A small network was shown many inputs. Here are its activations along a few directions, one row for each input.
In each table, some parts of the input vary, and every possible input appears once, in random order.
A made-up example of a description, with smaller parts first: one of 5 places around a ring, together with either a single point or one of 9 places around a ring or (one of 3 separate values, together with one of 4 places along a line).
Shared parts are said once, and a part with two or three values counts as separate values.
(in the rows, 128 means zero)

Other details of the inputs shift rows strongly along three fixed directions, in all tables alike. That doesn't count.

Table:
row 1: [128 136 112 110 125 129 114 148 127 119 127 133]
row 2: [129 127 136 132 122 141 140 109 140 147 127 122]
row 3: [122 122 137 139 133 139 140 122 131 134 128 125]
row 4: [103 112 150 115 145  99  98 111 122 139 109 108]
row 5: [127 124 126 145 138 134 138 128 128 138 130 134]
row 6: [128 124 132 141 132 130 136 116 130 139 133 118]
row 7: [127 127 113 112 130 125 115 149 131 117 131 139]
row 8: [138 137 172 133 146  39 105  99  74  93 116 110]
row 9: [121 126 128 149 131 138 139 125 129 142 127 133]
row 10: [120 133 123 143 126 132 143 128 135 143 126 136]
row 11: [132 129 114 116 127 138 110 147 120 117 126 132]
row 12: [128 125 127 135 128 124 146 124 141 137 129 131]
row 13: [127 121 123 116 121 139 114 145 126 109 137 135]
row 14: [128 126 118 110 116 126 117 144 135 111 130 137]
row 15: [132 128 113 116 128 138 109 146 122 117 128 132]
row 16: [131 122 126 112 116 136 115 139 134 106 138 137]
row 17: [103  95 164 106 142 105  89  96 131 136 114  99]
row 18: [126 123 133 138 131 138 138 115 129 142 128 119]
row 19: [126 119 135 139 134 133 139 123 131 135 135 127]
row 20: [124 139 123 136 125 135 144 126 133 152 121 126]
row 21: [133 127 111 119 129 133 108 148 126 117 133 131]
row 22: [127 117 137 134 130 132 138 116 141 135 135 127]
row 23: [136 127 122 108 119 137 115 136 132 109 136 132]
row 24: [133 130 115 114 124 139 109 147 120 119 125 131]
row 25: [123 128 130 146 136 138 140 128 127 136 124 132]
row 26: [136 129 122 107 118 138 115 136 131 109 134 132]
row 27: [128 123 135 136 128 129 134 110 140 140 135 119]
row 28: [128 126 132 137 127 143 141 116 130 147 126 120]
row 29: [173 184 131 172 123  95 186 135  82  80 137 160]
row 30: [126 136 120 141 131 124 139 127 136 147 128 126]
row 31: [128 136 127 133 121 132 148 117 138 149 122 124]
row 32: [126 133 127 133 124 129 146 117 138 145 122 124]
row 33: [126 124 132 137 129 140 139 115 129 142 127 120]
row 34: [128 128 120 109 122 128 119 145 135 110 128 135]
row 35: [128 137 113 109 124 129 114 148 126 120 125 133]
Each input here is: one of 5 places around a ring, together with either one of 3 separate values or one of 4 places along a line.
The inputs of row 20 and row 24 match in every part but the place on the ring of 5. If row 7 is changed in the same way as row 20 into row 24, which row does it become?
> row 5

Table:
row 36: [114 128 115 148 128 147 161 121 158 179 125 123]
row 37: [124 129 130 101 131 101  91 130 108 117 114 113]
row 38: [115 125 117 158 126 159 156 121 148 178 123 131]
row 39: [124 115 144 100 128 101  97 125 120 105 130 118]
row 40: [144 137 116 127 117 142 138 147 133  98 143 147]
row 41: [143 146 135 167 121 139 184 101 131 147 132 128]
row 42: [120 107 137 116 154 120  86 138  97 111 122 117]
row 43: [125  98 150 113 146 127  91 129 103  99 133 115]
row 44: [ 81  75  94  54 120 164  61 147 195 179 116 101]
row 45: [138 149 109 129 121 147 133 158 117 112 128 151]
row 46: [140 137 115 116 111 139 143 149 137 102 138 145]
row 47: [134 135 176 165 147  86 148  83 100 123 121 116]
row 48: [139 147 104 123 125 139 137 158 129 114 131 150]
row 49: [132 129 168 154 139  91 140  78 104 139 124 104]
row 50: [141 148 106 129 126 139 134 158 126 111 132 149]
row 51: [121 113 148 105 126 114  91 123 111 103 124 121]
row 52: [ 99 115 148 131 141 103 126  97 135 168 103 101]
row 53: [127 127 129 104 134 101  88 131 109 119 121 111]
row 54: [140 135 114 120 115 142 140 147 137 101 142 148]
row 55: [132 138 100 123 121 144 127 158 137 118 132 144]
row 56: [147 134 115 129 118 140 135 148 133 100 147 148]
row 57: [144 134 117 129 112 149 134 149 124 102 143 150]
row 58: [126 116 146  99 133 106  96 122 120 103 126 121]
row 59: [117 122 132 104 137  98  92 132 114 114 116 122]
row 60: [148 146 123 132 115 148 142 146 115  93 139 152]
row 61: [134 141 103 129 119 149 127 161 125 118 136 147]
row 62: [155 149 115 121 113 146 141 142 124 102 141 141]
row 63: [ 76  74 109  94 128 173  94 102 202 232 108  80]
row 64: [127 123 169 156 143  87 144  84 110 134 124 116]
row 65: [124 112 143 103 133 104  93 123 121 104 133 120]
row 66: [147 145 134 171 122 136 183 102 128 147 136 130]
row 67: [121 119 131 107 137  96  91 133 114 115 120 123]
row 68: [117 123 112 156 130 154 156 122 160 177 127 127]
row 69: [129 139 103 123 117 152 126 158 127 119 128 147]
row 70: [140 141 140 170 124 125 187 108 131 141 133 136]
row 71: [137 149 105 119 121 136 139 159 129 115 127 147]
row 72: [114 125 113 151 131 152 158 121 160 178 129 127]
row 73: [133 139 179 159 142  77 156  83  96 124 116 116]
row 74: [145 153 101 119 119 144 133 154 124 120 129 140]
row 75: [117 127 114 158 132 152 156 122 157 174 130 125]
row 76: [124 120 169 157 145  93 135  85 114 136 127 110]
row 77: [122 112 147 108 129 114  89 123 112 104 131 119]
What is each input in this table made of?
> one of 2 separate values, together with either a single point or (one of 4 places along a line, together with one of 5 places along a line)
The inputs of row 41 and row 37 match in every part but the choice among 2 separate values. If row 56 is changed in the same way as row 41 into row 37, which row does it become?
> row 68
The inputs of row 46 and row 52 match in every part but the choice among 2 separate values. If row 49 is changed in the same way as row 46 into row 52, which row does it become?
> row 53
Start at row 60 and move only the place on the line of 5, one step at a time. The first step leads to row 47. Which rows follow, in order?
> row 58, row 73, row 62

Table:
row 78: [152 139 108  95 121 135 115 156 116  92 130 130]
row 79: [121 123 121 151 124 131 154 124 151 146 129 134]
row 80: [154 150 140 155 134 119 171 109 103 128 126 123]
row 81: [145 148 129 153 116 150 193 122 134 132 141 139]
row 82: [148 147 143 154 144  94 140 105 104 121 128 117]
row 83: [141 126 113 107 118 123 116 162 124  87 152 145]
row 84: [119 128 143 133 136 104 122 100 132 143 120 116]
row 85: [140 130 117 109 112 139 105 152 114  85 146 136]
row 86: [110 108 116 123 134 172 129 132 160 163 126 130]
row 87: [144 137 118 101 118 125 110 152 129  86 150 139]
row 88: [122 132 132 137 127 127 139 110 144 150 128 129]
row 89: [103 101 124 117 141 156 112 123 155 160 119 117]
row 90: [152 134 111 112 118 142 101 156 106  93 142 134]
row 91: [118 115 144 129 129 122 102 106 117 141 119 112]
row 92: [124 122 112 139 126 183 165 144 163 146 146 141]
row 93: [147 140 127 165 138 108 160 122 111 127 134 131]
row 94: [ 89  68 137  46 129  95  19 138 145 116 114 101]
row 95: [144 145 118 109 113 118 113 156 127  82 138 151]
row 96: [112 133 164 138 144  68  92 104  70 132 101 102]
row 97: [ 96  98 116 118 131 174 125 131 180 165 121 121]
row 98: [141 143 111 107 116 122 109 156 132  85 136 144]
row 99: [124 133 133 140 114 148 169 116 152 151 121 132]
row 100: [ 99 103 120 118 137 161 121 126 162 162 120 122]
row 101: [116 125 137 126 122 138 148 106 143 158 117 123]
row 102: [138 135 119 159 125 132 163 129 133 143 136 144]
row 103: [156 146 121 172 134 120 174 130 112 127 142 140]
row 104: [125 145 105 109 136 130 107 176 106 100 120 144]
row 105: [134 126 109 105 117 121 107 162 126  97 139 151]
row 106: [119 147 176 138 150  49 121  92  70 134  88 101]
row 107: [135 128 140 143 133 121 120 112 105 129 126 113]
row 108: [103 107 112 122 129 180 135 134 172 168 127 134]
row 109: [135 127 120 107 132 136 114 162 120  80 142 141]
row 110: [139 142 137 148 123 132 177 113 127 128 132 126]
row 111: [137 134 127 149 114 155 153 126 129 130 146 135]
row 112: [103 106 111 125 124 187 141 140 183 166 128 135]
row 113: [126 123 133 136 121 142 121 117 125 145 127 126]
row 114: [122 116 120 133 144 154 133 129 142 147 126 119]
row 115: [149 144 114  98 116 128 117 154 113  87 128 143]
row 116: [117 120 129 133 117 150 124 118 137 151 128 129]
row 117: [139 144 140 152 131 111 154 111 125 121 140 125]
row 118: [138 133 121 112 107 135 103 155 115  87 135 148]
row 119: [111 113 140 128 126 128 107 107 126 145 119 115]
row 120: [142 131 106 111 121 117 109 161 118  92 138 148]
row 121: [147 142 109 103 118 129 105 155 126  96 140 147]
row 122: [132 124 117 142 141 161 148 135 138 145 133 129]
row 123: [133 138 139 140 126 129 157 107 124 145 120 127]
row 124: [123 144 150 158 147  58 134 113  82 130 111 118]
row 125: [119 121 127 145 131 118 143 117 138 148 126 130]
row 126: [157 142 108 106 127 125 106 154 119  92 143 134]
row 127: [106 107 135 125 120 141 109 111 144 149 120 113]
row 128: [ 69  65 169  62 145  96  47  73 148 177  88  64]
row 129: [141 140 121 165 125 129 179 129 132 126 148 143]
row 130: [133 164 163 157 153  40 127  99  67 118 107 115]
row 131: [130 135 145 140 139  99 125 101 119 135 122 118]
row 132: [117 124 140 133 123 131 150 107 146 150 112 117]
What is each input in this table made of?
> one of 5 separate values, together with either a single point or (one of 2 separate values, together with one of 5 places along a line)
The inputs of row 111 and row 81 match in every part but the choice among 5 separate values. If row 119 is changed in the same way as row 111 into row 81, which row does it become?
> row 128
Which other rows agree with row 112 in the choice among 5 separate values? List them by row number.
> row 86, row 89, row 92, row 97, row 100, row 104, row 108, row 109, row 114, row 122
Which other rows does row 123 become when the choice among 5 separate values takes its other values? List them by row number.
> row 86, row 102, row 113, row 121
Which other rows does row 87 become when the choice among 2 separate values takes its other values? List them by row number.
> row 117
Which other rows does row 82 become when the choice among 5 separate values takes its other values? List them by row number.
> row 78, row 93, row 107, row 114
Which other rows does row 103 become when the place on the line of 5 takes its other values? List them by row number.
> row 83, row 94, row 102, row 105

Table:
row 133: [ 80  46 125  37 121 173  30 133 182 148 132  88]
row 134: [117 137 172 146 170  32 103 110  66 106 103 118]
row 135: [123  87 139  84 127 131  77 134 130  91 141 119]
row 136: [127 150  98 135 123 132 139 166 121 125 124 153]
row 137: [145 129 128 127 117 164 147 141 125  98 145 146]
row 138: [ 95 110 120 108 124 150 131  93 181 215 104  91]
row 139: [147 152 167 134 143  27 116  96  66  95 111 111]
row 140: [142 136 105 147 134 153 129 160 115 117 141 147]
row 141: [119 133 120 107 136  89  88 157 102 104 114 136]
row 142: [104  99  95  93 125 198  89 149 161 167 123 117]
row 143: [148 145 124 118 104 145 148 136 140 101 140 147]
row 144: [142 143 107 143 128 160 130 155 111 115 134 142]
row 145: [135 133 119  88 127  86  87 144 118 104 124 120]
row 146: [128 130 154 158 119 130 172  84 147 153 129 119]
row 147: [132 132 153 163 120 121 174  84 144 150 134 125]
row 148: [139 160 134 166 125 103 180 100 119 159 120 121]
row 149: [112 101 160 154 135 150 153  84 146 162 129 106]
row 150: [101 131 135 156 144 121 150 108 134 183  97 119]
row 151: [140 141 105 142 125 159 129 156 110 119 138 142]
row 152: [140 137 107 146 139 155 130 158 117 115 143 147]
row 153: [148 157  97 121 110 125 145 149 134 121 133 140]
row 154: [123  89 141  87 135 132  79 134 134  87 146 121]
row 155: [129 154 100 130 125 137 141 164 120 124 117 154]
row 156: [147 119 125 135 122 154 145 144 134  95 157 148]
row 157: [135 155 132 160 126 110 175  99 129 163 115 116]
row 158: [114 104 164 151 136 150 155  84 143 161 125 109]
row 159: [149 136 118 124 105 138 148 135 145  99 150 148]
row 160: [117 102 160 160 136 140 155  85 142 159 134 112]
row 161: [130 145  97 139 132 129 138 169 128 124 128 155]
row 162: [130 116 124 109 139 118  74 148  95  98 127 126]
row 163: [150 134 120 126 109 137 147 138 147 100 152 149]
row 164: [118 113 187 103 134  71  92  78 103 111 112 100]
row 165: [147 162 101 115 111 132 146 149 132 122 125 139]
row 166: [142 139 105 144 128 155 128 156 113 118 138 145]
row 167: [ 87  83 137 112 115 166 125  83 200 206 125  93]
row 168: [117 118 177 129 161  77  77  96  66 119 100  97]
row 169: [126 105 138  80 122 110  83 127 143  88 141 123]
row 170: [128 151  99 135 125 134 139 166 124 122 120 152]
row 171: [130 146  97 136 126 129 140 165 126 122 126 155]
row 172: [139 158 135 171 138  98 183 101 126 153 125 124]
What is each input in this table made of?
> one of 5 places around a ring, together with one of 8 places along a line
The inputs of row 136 and row 170 match in every part but the place on the line of 8. If row 133 is changed in the same way as row 136 into row 170, which row does it become?
> row 149
The inputs of row 171 and row 150 match in every part but the place on the line of 8. If row 135 is changed in the same way as row 171 into row 150, which row does it become?
> row 158
